Each row below holds a small network's activations on one input, seen along a few directions.
Each table varies a few parts of the input and shows all the possible inputs, shuffled.
Descriptions start from the smaller parts, as in this example, which fits no table here: one of 2 separate values, together with either a single point or one of 11 places around a ring or (one of 4 places along a line, together with one of 5 places around a ring).
Shared parts are said once, and a part with two or three values counts as separate values.
In the rows, zero is written as 128.

Other details of the inputs vary at random and push rows far along two fixed directions, the same in every table; ignore that.

A family of inputs:
R1: [164 122  89 167 163 137 141 142 116  87 156  99 111]
R2: [167 133  96 149 167 148 140 141 116  90 167 100 125]
R3: [105 148 133 134  68 135 139 113 137 149  82 166 102]
R4: [109 124 126 108  70 136 127 111 162 150  93 169 112]
R5: [164 126  91 160 164 143 134 140 124  84 159  99 119]
R6: [124 120 101 104 166 160 110 141 115 113 139 164  92]
R7: [158 106  98 137 174 168 144 142 118  96 165  95 135]
R8: [101 133 181 129 121  79 119 127 129 149 116 103 179]
R9: [ 92 135 163 111  67  94 117 106 164 164  87 151 129]
R10: [141 129  98  96 100 192 147 113 131 126 118 157  99]
R11: [114 117 187 147 159  47 102 137 124 144 147  61 198]
R12: [128 103 101 127 206 156 113 161 109  93 166 130 113]
R13: [130 134 161 159 156  46 117 135 119 135 147  77 168]
R14: [152 142  90 146 127 179 158 129 111 110 134 143  95]
R15: [157 129 109 162 170 127 137 130  94 113 155  93 137]
R16: [142 116  94 132 204 140 110 157 117  93 170 136  97]
R17: [124 124 171 147 160  34 102 129 138 147 154  67 181]
R18: [137 138 105  92  79 200 145 114 128 127 106 171  93]
R19: [160 119  96 152 152 145 129 137 130  92 157 104 114]
R20: [128 116  87 122 162 169 114 146 133  96 135 174  67]
R21: [121 147 139 105  90 140 133 112 128 142 102 148 128]
R22: [113 146 143 101  68 143 133 115 146 148  99 163 113]
R23: [ 74 144 194 125  74  84 128 111 128 182  77 142 162]
R24: [127 130 109  98  81 170 142 116 149 141 108 174 103]
R25: [117 117 117  94  85 186 146 121 142 142 101 169 118]
R26: [132 128 161 151 158  53 114 128 108 138 143  74 174]
R27: [ 99 130 161  90  73 102 116 104 148 180  88 153 147]
R28: [101 129 181 137 120  72 125 128 121 152 113 104 173]
Each input here is: one of 4 places along a line, together with either a single point or one of 6 places along a line.
The inputs of R7 and R17 match in every part but the place on the line of 4. If R8 is changed in the same way as R7 into R17, which row does it become?
Answer: R2
A walk changes only the place on the line of 4. It starts at R4 and steps to R24. List the rest of the walk in order.
Answer: R27, R25
List by row number the other rows that have the place on the line of 4 in common with R4.
Answer: R1, R3, R5, R9, R19, R20

A family of inputs:
R29: [162 119 106 159 172 112 129 140 120 102 167  84 134]
R30: [117 136 131  95  87 170 143 120 127 140 102 164 120]
R31: [120 148 124 120  82 143 141 112 134 141  99 164 105]
R32: [114 136 131 118  78 141 136 119 143 143  95 159 112]
R33: [112 134 158 147 118  64 113 123 141 146 117 109 154]
R34: [185 111  73 156 207 178 147 152  96  69 187  84 124]
R35: [124 129 149 140 142  95 123 131 118 130 133 101 154]
R36: [110 136 138 117  81 148 139 118 138 142  97 161 112]
R37: [ 85 130 147  84  94 123 107 123 151 155  93 190 100]
R38: [133 111 124 146 211  83  96 150 113 113 169  99 137]
R39: [179 114  83 179 203 142 139 153 107  76 189  74 125]
R40: [130 129 129 133 134 123 131 126 118 130 131 116 138]
R41: [110 149 147 126  86 110 130 116 135 146  97 149 123]
R42: [153 122  74 126 114 214 156 129 126  97 126 158  84]
R43: [ 94 130 148  98 119 110  97 127 142 149 108 168 112]
R44: [114 137 160 151 125  67 117 126 136 143 124 107 151]
R45: [129 123 111 102 100 183 144 125 133 128 115 157 117]
R46: [116 123 162 150 150  71 115 133 126 137 139  86 168]
R47: [114 135 140 110  80 132 134 112 142 146  98 155 117]
R48: [168 100  46 137 207 206 130 160 116  62 179 139  77]
R49: [112 129 185 154 148  28 101 129 122 150 133  76 184]
R50: [117 131 137 114  99 131 133 119 137 139 111 138 127]
R51: [151 125  92 111 128 196 151 127 114 113 138 145 111]
R52: [152 125 102 142 146 152 140 129 112 110 145 119 117]
R53: [186 104  76 155 209 159 141 148 107  76 193  74 131]
R54: [155 127  79 109 118 222 155 125 123 103 131 156  89]
R55: [ 87 121 167 125 154  66  90 139 138 146 128 131 141]
R56: [115 136 139  91  82 155 132 113 137 151 103 159 127]
R57: [118 145 130 118  82 146 141 120 131 137  98 160 106]
R58: [125 134 153 146 129  62 115 123 138 141 130 101 152]
R59: [112 141 176 148 125  35 101 118 139 157 124  94 168]
R60: [152 110 131 140 182  95 119 140 119 116 171  71 169]
R61: [114 140 141 111  80 136 130 111 138 148  98 155 118]
R62: [149 120 113 140 164 138 135 134 111 115 153 101 140]
R63: [123 138 141 136 116 100 126 122 126 144 120 123 135]
R64: [ 97 125 162 124 160  68  90 141 129 141 128 129 140]
R65: [141 122  97 126 123 181 147 131 127 108 127 139 108]
R66: [128 124 111 110 101 181 146 124 135 126 111 156 111]
R67: [125 127 121 106 103 176 146 126 130 130 118 154 119]
R68: [122 141 135 122  95 125 128 117 136 142 110 141 119]
R69: [112 120 177 149 157  51 108 133 128 148 141  76 186]
R70: [116 139 131 106  85 154 135 114 135 140 101 155 115]
What do these inputs look like to the network?
Answer: one of 6 places around a ring, together with either a single point or one of 6 places along a line
The inputs of R57 and R63 match in every part but the place on the ring of 6. If R64 is changed in the same way as R57 into R63, which row does it become?
Answer: R38

A family of inputs:
R71: [118 125 130 109 120 137 123 128 136 132 120 147 120]
R72: [126 131 156 160 160  40 100 133 131 133 146  84 157]
R73: [130 139 132 134  97 141 148 118 123 132 112 128 130]
R74: [127 132 135 118 104 148 146 121 122 137 115 130 140]
R75: [164 110 102 157 183 122 127 141 123  98 175  80 141]
R76: [121 133 126 125 112 130 125 126 138 128 116 146 112]
R77: [200  98  38 138 202 224 151 150 108  59 196 104 101]
R78: [110 126 132 111 129 137 122 132 125 134 117 155 116]
R79: [118 141 126 132 119 124 125 128 127 130 114 154 103]
R80: [129 130 123 127 103 132 131 119 141 132 116 137 119]
R81: [112 121 163 152 178  50  97 142 121 137 147  90 164]
R82: [133 137 120 132 100 126 133 117 141 132 116 137 114]
R83: [126 123 126 111 109 139 130 122 140 136 121 138 128]
R84: [113 134 129 127 122 130 124 130 127 130 113 153 108]
R85: [118 129 129 118 116 134 125 128 139 131 119 147 116]
R86: [126 130 137 110 108 153 142 121 120 139 117 130 144]
R87: [128 136 134 127 100 146 148 120 124 135 115 129 135]
R88: [138 137 155 167 142  64 127 125 116 134 141  71 169]
R89: [116 123 132 101 124 141 119 128 135 135 122 147 123]
R90: [108 124 134 103 133 142 118 131 124 136 119 155 120]
The inputs of R90 and R78 match in every part but one. If R77 is changed in the same way as R90 into R78, which row does it become?
Answer: R83
What do these inputs look like to the network?
Answer: one of 4 places along a line, together with one of 5 places along a line
A walk changes only the place on the line of 5. It starts at R72 and steps to R76. List the rest of the walk in order.
Answer: R85, R71, R89

A family of inputs:
R91: [201 140  69 187 161 135 142 132 128  68 185  71 111]
R92: [ 85 118 151 117  96 126 131 123 139 166  98 163 134]
R93: [158 111  97 152 179 162 155 146 102  91 158  95 135]
R94: [133 114 104 119 110 196 162 134 127 115 120 154 108]
R95: [ 81 150 190  91 108  48  88 115 145 174  96 153 143]
R96: [144 138  88 108 113 198 149 107 100 135 114 173  87]
R97: [ 90 142 178 118  81 101 133 121 120 169  80 143 155]
R98: [179 128 115 228 200  69 131 149 122  69 189  28 156]
R99: [151 127 139 131 149 102 123 130 132 123 168  76 168]
R100: [119 148 158 108  91 105 129 101 109 166 101 134 144]
R101: [124 149  97 156 105 144 135 140 140  98 111 171  56]
R102: [129 160 151 102  81 142 141 104 115 148 107 137 131]
R103: [ 93 161 173  96 104  81  97 112 117 167  96 161 122]
R104: [126 120 109 100 101 163 134 112 140 153 115 172 110]
R105: [158 106  72  97 109 206 142 120 143 106 131 148 102]
R106: [125 132 123 110  85 199 161 130 137 116 115 159 112]
R107: [121 126 122  90 126 142 107 128 149 125 125 166  94]
R108: [118 148 172 109 104  79 120 113 138 155 121 102 173]
R109: [150 123  88  93  94 198 154 116 133 125 125 162 100]
R110: [101 131 154 188 115  40 116 122 143 152 107 110 141]
R111: [ 73 129 194  86  95  43  70 117 171 173  95 155 149]
R112: [156 109 166 159 207  25  93 143 132 121 197   4 212]
R113: [106 132 139  99  99 116 124 104 135 171  98 159 132]
R114: [104 113 121 112 131 157 112 146 148 106 124 166 100]
R115: [131 157 113 140 102 102 112 121 150 122 114 159  71]
R116: [145  94  91 133 142 186 144 141 133  93 138 124 122]
R117: [110 102 102 117 107 186 135 129 147 130 108 169 109]
R118: [193 134  83 145 182 166 145 142  95  81 190  75 136]
R119: [164 141  84 118 174 171 123 145 104  95 156 146  85]
R120: [185 112  90 227 211  81 138 152 112  68 188  39 140]
R121: [173 133  92 152 164 197 163 151  95  76 163 105 124]
R122: [130 125 111 149 156 160 145 131  87 123 131 130 118]
R123: [160  93 101 144 198 109 112 135 124 119 175  80 148]
R124: [137  98 105 117 139 133 112 121 147 136 136 132 135]
R125: [123 131 169 151 156  83 128 138 121 123 144  71 183]
R126: [ 74 126 177 130 114  71 116 121 131 176  94 133 167]
R127: [162 126 120 138 164 106 128 130  99 125 159  82 155]
R128: [135 146 144 142 129 151 151 130  98 114 129 113 140]
R129: [165 136  98 165 115 105 136 116 138 115 134 108 108]
R130: [122 120 133  91  86 136 128 111 149 154 108 141 129]
R131: [107 125 166 126 109 117 128 132 148 136 119 108 159]
R132: [ 84 105 166 132 127  82 111 128 143 165 110 121 159]
R133: [130 147  86 119 139 218 147 142  92  91 124 182  62]
R134: [125 124 175 172 181  45 118 134  87 137 149  56 193]
R135: [110 119 113 107 132 175 126 147 139 106 124 170  83]
R136: [ 94 116 162 115  94 116 129 125 146 155  97 132 148]
R137: [152 126  90 107 162 167 121 140 129  98 157 154  87]
R138: [136 110 127 135 135 153 133 142 145 100 143 103 146]
R139: [ 96 128 140 111 125 138 119 142 135 125 120 167 106]
R140: [111 131 119 122 105 173 148 127 111 145  96 172 109]
R141: [126 133 133  98  96 129 137 108 130 150 109 140 135]
R142: [131 135 129 167 115  54 113 110 145 152 121 114 125]
R143: [123 131 149 126 136  80 112 117 115 167 122 121 155]
R144: [150 124  90  88  83 214 144 118 156 108 127 152 102]
R145: [ 91 147 156 119 127 112 113 142 115 137 107 156 118]
R146: [ 69 141 184 111 118  73 104 133 134 153  98 152 136]
The inputs of R98 and R91 match in every part but one. If R101 is changed in the same way as R98 into R91, which row does it become?
Answer: R115
What do these inputs look like to the network?
Answer: one of 2 separate values, together with one of 4 places along a line, together with either a single point or one of 6 places along a line
A walk changes only the place on the line of 6. It starts at R124 and steps to R123. List the rest of the walk in order.
Answer: R104, R113, R143, R96
Change only the choice among 2 separate values in R137. List by row number the other rows that result.
Answer: R139
List by row number the other rows that have the choice among 2 separate values and the place on the line of 4 in common with R130.
Answer: R100, R105, R109, R127, R129, R141
Change only the place on the line of 6 in R131. List by row number the other rows that result.
Answer: R106, R121, R125, R128, R138
A walk changes only the place on the line of 4. It starts at R133 and steps to R122. List the rest of the walk in order.
Answer: R134, R128
